Each row below holds a small network's activations on one input, seen along a few directions.
Each table varies a few parts of the input and shows all the possible inputs, shuffled.
Descriptions start from the smaller parts, as in this example, which fits no table here: one of 2 separate values, together with either a single point or one of 11 places around a ring or (one of 4 places along a line, together with one of 8 places around a ring).
Shared parts are said once, and a part with two or three values counts as separate values.
(in the rows, 128 means zero)

Other details of the inputs vary at random and push rows far along two fixed directions, the same in every table; ignore that.

A family of inputs:
x1: [146 145 111 138 144 149 154 124 116 132 138]
x2: [106 124 118 107 115 106 117 132 121 121 113]
x3: [144 142 119 138 148 151 152 120 112 128 136]
x4: [148 133 127 139 142 143 155 121 109 123 142]
x5: [148 131 133 132 139 137 154 132 116 125 157]
x6: [141 130 134 133 149 141 152 127 117 129 157]
x7: [158 128 128 218 101 152 122 104 182 147 142]
x8: [101 127 125 110 127 109 121 128 122 121 113]
x9: [143 128 128 130 144 142 159 136 119 149 152]
x10: [141 135 125 139 148 144 155 119 114 123 141]
x11: [111 129 123 103 120 118 107 130 117 126  97]
x12: [110 128 112 100 114 109 113 131 124 126 107]
x13: [110 125 136 103 138 117 109 134 124 125 115]
x14: [113 132 114 101 117 116 110 132 120 129 100]
x15: [107 125 131 104 127 114 118 138 128 124 124]
x16: [131 103 148 180  82 124  83 124 186 165 113]
x17: [153 131 137 133 148 141 147 129 112 125 148]
x18: [144 134 128 132 146 144 154 131 125 118 154]
x19: [129 115 152 185  94 132  79 115 195 135 112]
x20: [116 125 136  97 124 114 108 136 129 115 110]
x21: [113 119 137 103 124 112 111 136 121 127 120]
x22: [144 133 126 140 138 135 159 122 110 122 148]
x23: [101 127 116 109 122 109 122 131 124 121 115]
x24: [114 122 130  99 121 112 111 140 129 116 117]
Description of these inputs: one of 2 separate values, together with either a single point or one of 5 places around a ring or one of 6 places around a ring.
- Changing only the choice among 2 separate values turns x8 into x22. The same change can be made to x18. Which row results? => x24
- Which other rows does x15 become when the place on the ring of 5 takes its other values? List them by row number. => x6, x13, x18, x19
- A walk changes only the place on the ring of 5. It starts at x20 and steps to x24. List the rest of the walk in order. => x5, x21, x17
- Which other rows does x2 become when the choice among 2 separate values takes its other values? List them by row number. => x23
